Each row below holds a small network's activations on one record, seen along a few directions.
Each row is followed by the record's values for the fields D, L, H, C.
Not every record has every field; a missing one is written absent.
Other fields move the rows too, some of them a lot.
In the rows, zero is written as 500.
Random noise pushes rows far along 16 fixed directions. That doesn't count. These rows show it; they differ only by the noise:
[490 566 594 681 723 233 305 524 625 541 526 505 484 578 448 409 546 398
 570 470 341 551 515 627 473 490 532 437 657 487 289 447 680 606 266 382
 525]
[345 514 519 663 583 590 430 793 545 615 115 358 594 496 589 376 624 478
 647 745 485 672 677 452 433 509 693 324 402 579 482 410 613 736 641 463
 148]
[393 549 501 500 451 318 380 559 519 453 600 505 494 289 422 470 407 399
 444 550 496 389 422 518 362 506 545 502 591 325 698 469 562 551 512 316
 531]
[315 545 603 473 534 288 196 387 328 605 582 430 407 467 478 452 306 326
 398 532 517 408 594 556 595 397 529 563 703 538 517 528 562 458 255 442
 720]
[458 358 274 392 770 454 478 764 593 509 404 611 515 561 597 471 562 476
 426 276  76 613 542  84 478 566 687 352 512 332 483 232 362 545 513 428
 583]
[533 656 569 497 594 586 608 427 714 267 693 466 454 276 511 252 530 641
 574 424 455 494 394 266 488 301 681 515 707 557 565 609 631 211 658 283
 609]
[531 500 428 576 267 509 532 536 330 411 552 639 519 566 405 598 508 470
 648 441 294 507 403 725 485 608 195 480 576 667 452 501 422 724 435 488
 537]
[474 441 604 634 589 409 714 279 409 576 606 565 611 746 466 690 562 627
 482 428 353 382 420 563 696 732 527 630 621 325 510 236 393 330 311 485
 745]
[402 522 369 348 528 635 743 561 347 610 467 343 407 664 543 386 446 628
 509 724 228 511 588 149 547 481 558 520 474 570 605 622 518 638 695 448
 738]
[328 543 555 661 385 394 240 461 232 375 491 444 583 273 552 533 394 476
 607 708 649 405 511 722 533 437 564 511 621 622 812 281 519 401 309 342
 353]
[492 442 663 553 541 343 276 479 541 686 350 488 499 407 426 504 444 515
 387 379 761 416 569 505 544 414 572 516 416 402 431 332 546 422 444 532
 434]
[325 444 694 596 336 491 456 458 412 548 481 520 596 390 480 586 501 325
 560 464 624 473 536 623 591 641 550 558 665 407 406 448 339 376 492 478
 535]
[556 512 709 554 362 574 567 325 594 451 545 528 536 207 402 518 516 589
 343 395 918 351 393 558 528 403 546 585 446 429 654 541 620 148 698 546
 466]
[639 449 453 577 497 360 541 352 552 438 695 443 542 626 482 631 574 415
 468 583 478 487 392 709 423 607 362 554 334 408 331 576 607 538 430 593
 596]
[353 408 539 220 354 290 683 636 283 373 649 366 336 278 285 442 376 361
 471 667 431 449 568 344 528 668 720 471 554 494 620 808 419 337 757 400
 814]
[566 529 536 420 470 514 363 441 682 373 434 561 577 434 475 502 407 509
 482 483 443 433 381 601 363 377 453 499 567 431 480 471 389 567 436 444
 490]
[406 656 457 386 410 800 518 483 437 562 444 434 431 399 692 290 454 668
 603 461 643 476 582 246 581 238 504 589 594 688 580 541 405 392 631 432
 458]
[564 370 709 643 629 350 534 583 340 565 213 626 495 588 307 519 540 677
 618 439 356 527 603 559 713 539 585 375 601 694 403 285 486 431 372 469
 536]

[315 710 535 269 373 602 528 481 665 472 731 353 397 436 522 329 507 328
 434 238 702 519 509 435 544 541 589 566 576 552 375 813 419 339 667 590
 527] : D=d1 L=l2 H=h2 C=c3
[610 285 528 441 654 520 180 521 658 370 153 600 625 351 466 550 305 673
 346 566 373 478 485 294 368 250 609 375 413 382 697 190 465 596 455 439
 402] : D=d1 L=l1 H=absent C=c4
[247 597 226 579 668 398 589 639 241 731 668 293 380 642 700 387 604 503
 533 657 473 521 677 267 571 653 596 536 429 472 698 430 683 563 483 438
 471] : D=d3 L=l2 H=h1 C=c3
[651 578 624 535 411 510 478 407 569 680 442 575 432 532 350 421 378 723
 562 326 507 375 434 445 531 278 329 595 578 542 358 453 500 579 480 397
 629] : D=d3 L=l1 H=h2 C=absent
[520 580 599 481 664 365 519 525 636 540 511 693 442 554 468 382 548 381
 593 436 370 484 510 645 437 515 415 489 848 372 254 652 390 549 328 373
 612] : D=d3 L=l2 H=h1 C=c4
[492 314 823 754 593 529 449 380 409 518 250 353 624 438 461 544 530 559
 600 676 647 584 663 482 729 449 815 443 484 638 357 366 582 180 498 558
 480] : D=d3 L=l2 H=h1 C=c2
[376 662 349 288 534 491 641 615 349 449 634 485 351 514 666 387 571 434
 578 542 501 512 592 570 583 562 577 511 659 668 661 705 378 325 432 474
 473] : D=d3 L=l1 H=h2 C=c3
[239 664 478 625 506 509 581 557 488 650 593 550 530 516 621 460 711 340
 483 392 742 464 582 717 543 738 471 551 675 366 574 522 464 390 416 539
 284] : D=absent L=l2 H=h1 C=absent
[245 856 566 309 596 703 560 387 607 454 587 420 420 677 477 264 360 631
 407 480 271 464 453 366 537 411 541 550 800 676 777 683 601 678 502 421
 620] : D=d1 L=l2 H=absent C=c3
[227 482 425 483 390 720 688 539 665 456 647 479 688 497 612 534 582 299
 417 382 329 536 425 275 429 783 592 562 627 122 473 473 249 489 728 467
 610] : D=d2 L=l1 H=h3 C=absent
[662 471 540 698 542 608 477 409 685 411 358 430 630 544 405 504 454 700
 502 712 293 494 376 451 375 322 482 443 404 498 539 403 729 683 565 434
 504] : D=d2 L=l1 H=h1 C=c3
[489 667 672 675 608 559 601 465 601 614 393 333 555 574 597 374 587 577
 723 780 606 548 540 590 499 432 659 543 548 536 406 536 633 521 522 372
 369] : D=d3 L=l2 H=h2 C=c2
[126 655 587 441 443 628 455 417 504 730 422 306 524 739 479 456 327 361
 403 735 230 448 620 533 540 554 562 560 833 446 557 708 460 756 385 490
 703] : D=d2 L=l1 H=h1 C=c2
[507 501 580 461 827 389 682 538 472 571 421 678 442 639 489 435 536 536
 527 591 217 493 546 459 558 538 599 462 801 410 520 515 463 474 355 357
 708] : D=d3 L=l2 H=h3 C=c2
[664 408 504 485 596 397 300 504 606 509 510 519 438 530 583 506 537 428
 628 382 513 647 571 480 510 413 469 490 431 557 121 508 474 501 372 533
 470] : D=d2 L=l1 H=absent C=c4
[682 504 601 404 534 361 715 435 644 515 578 445 455 543 406 499 546 532
 536 615 633 426 422 581 415 561 510 569 365 326 306 679 476 451 611 501
 585] : D=d1 L=l2 H=absent C=c1
[554 535 493 466 602 712 631 502 699 558 444 388 435 626 516 391 675 502
 334 423 572 656 574 409 536 463 525 412 294 667 328 805 768 480 725 797
 436] : D=d1 L=l2 H=h2 C=c1
[358 480 605 577 569 670 658 434 537 541 494 529 597 514 541 611 577 366
 268 628 459 540 451 477 524 631 650 504 523 341 761 580 710 467 666 584
 575] : D=d3 L=l2 H=absent C=c4
[511 652 376 235 579 300 416 647 692 498 577 631 437 262 594 450 506 394
 349 326 785 336 409 611 304 462 601 517 504 213 733 477 345 351 449 408
 304] : D=d3 L=l2 H=h2 C=c2
[666 367 436 592 790 567 642 657 724 590 312 614 598 601 590 484 689 739
 501 204 368 616 485 101 538 503 694 421 312 335 368  96 465 421 636 469
 412] : D=d3 L=l1 H=h2 C=c4
[352 572 519 619 512 720 366 221 601 476 571 398 695 614 678 561 459 480
 347 474 462 466 444 515 571 425 545 606 595 452 584 355 511 391 347 573
 550] : D=d3 L=l1 H=h2 C=absent
[440 480 370 700 404 490 667 636 311 707 529 533 462 621 412 519 570 406
 484 648 351 510 513 510 424 667 259 474 454 428 543 590 734 860 631 477
 571] : D=d1 L=l2 H=h1 C=absent
[660 582 389 299 577 470 602 626 454 467 400 512 283 557 451 343 517 580
 570 677 435 534 600 640 451 364 401 395 528 789 494 867 562 577 457 539
 458] : D=d1 L=l2 H=h1 C=c2
[498 610 476 546 583 494 473 599 656 643 455 581 429 402 551 407 638 457
 379 394 685 487 545 585 453 423 500 456 537 451 583 593 688 433 503 534
 312] : D=d2 L=l1 H=h2 C=absent
[392 532 453 636 619 536 734 540 460 551 543 339 577 546 626 519 632 647
 574 668 529 498 510 327 583 665 794 536 407 370 735 279 562 345 609 410
 406] : D=d3 L=l2 H=absent C=c3
[471 287 450 305 470 504 512 756 372 288 316 564 446 313 416 476 516 462
 504 460 424 613 663 401 559 577 649 292 493 689 541 585 303 322 619 583
 429] : D=d2 L=l1 H=h1 C=c4
[580 404 337 361 636 548 692 558 368 434 487 529 449 605 551 525 501 581
 454 568 198 545 495 273 565 490 606 430 458 572 614 488 482 438 555 503
 719] : D=d3 L=l2 H=h2 C=c3
[563 516 408 413 690 408 397 543 534 221 525 522 511 359 682 423 547 471
 608 603 567 540 534 602 444 411 654 434 573 556 573 472 386 245 319 408
 328] : D=absent L=l2 H=h1 C=c4
[818 375 629 426 563 473 283 177 660 554 380 452 498 495 499 550 306 459
 363 798 677 385 514 677 371 119 364 593 420 386 243 735 544 456 335 600
 672] : D=absent L=l2 H=h1 C=c2
[719 413 582 536 563 343 834 757 619 522 404 628 404 277 352 406 700 661
 727 469 594 505 523 386 447 572 653 418 494 359 395 531 468 323 760 306
 407] : D=d2 L=l1 H=h1 C=c2

Here are new rows. What are their fields?
[579 569 383 199 699 511 631 619 640 503 423 475 378 486 636 306 560 615
 511 526 572 481 592 356 444 388 644 469 475 470 468 660 350 356 561 496
 434] : D=d3 L=l2 H=h2 C=c1
[337 591 616 430 576 406 498 476 468 443 539 510 482 749 378 492 399 531
 605 443  46 522 492 522 651 641 594 487 845 617 487 453 355 615 267 377
 728] : D=d2 L=l1 H=absent C=c4
[435 346 453 512 332 672 453 591 414 413 364 390 660 353 761 608 635 288
 670 611 804 637 622 595 519 598 628 471 310 526 321 447 221 291 615 637
 206] : D=d2 L=l1 H=h2 C=c3
[512 419 393 594 691 319 452 652 419 643 357 576 561 793 680 636 732 354
 593 489 532 639 634 785 524 754 424 429 341 474 256 318 387 650 232 668
 225] : D=d3 L=l1 H=h3 C=c3
[458 450 434 429 617 680 386 361 443 153 482 488 613 447 671 551 414 408
 412 763 247 581 473 514 496 346 648 424 651 652 764 543 511 346 364 513
 601] : D=absent L=l2 H=h1 C=c4
[186 662 445 538 565 657 268 380 312 552 628 344 502 548 768 403 416 373
 437 532 501 552 601 331 635 359 573 565 614 677 669 450 625 474 384 510
 547] : D=d3 L=l2 H=absent C=c1
[890 466 511 333 671 395 935 525 426 462 496 779 306 542 401 475 567 718
 646 627 353 422 421 511 494 421 401 500 588 525 508 698 461 396 544 359
 746] : D=d3 L=l2 H=absent C=c3
[289 457 621 553 328 492 594 504 401 531 489 285 563 590 336 627 534 522
 477 568 596 538 545 543 603 837 602 498 289 542 578 493 553 595 669 663
 398] : D=d1 L=l2 H=absent C=c4
[531 541 341 351 485 369 495 571 512 381 627 498 436 582 446 485 545 550
 458 298 549 497 474 583 462 633 369 460 328 585 478 514 424 560 452 633
 362] : D=d1 L=l2 H=h3 C=c1
[224 569 641 511 499 434 187 619 497 374 464 654 513 325 362 462 429 357
 408  69 389 548 514 534 647 547 686 341 838 679 667 319 459 385 338 467
 437] : D=d3 L=l2 H=h2 C=c4
[418 528 397 635 643 503 286 533 492 535 434 366 524 595 595 436 583 541
 415 451 596 597 627 478 554 460 516 416 308 675 527 356 699 530 392 669
 246] : D=absent L=l2 H=h3 C=absent
[486 501 287 335 700 427 434 654 356 492 406 643 361 521 563 496 584 375
 208 537 499 514 610 699 486 479 445 319 447 668 797 687 669 483 361 727
 387] : D=d3 L=l2 H=h2 C=c4
[372 632 524 322 720 664 503 608 754 426 259 573 570 512 530 344 487 536
 256 424 351 499 467 391 427 397 717 370 626 462 763 471 489 522 574 486
 415] : D=d1 L=l1 H=h2 C=absent
[500 717 156 569 461 728 500 499 581 612 757 447 402 766 636 390 609 669
 480  47 345 602 444 245 556 434 227 541 363 750 450 432 704 739 519 623
 428] : D=d1 L=l1 H=h2 C=c2
[475 415 371 473 494 410 337 454 147 630 402 495 436 613 561 585 422 518
 357 616 592 409 656 676 604 440 320 508 400 661 627 447 511 517 242 668
 497] : D=d2 L=l1 H=h2 C=absent
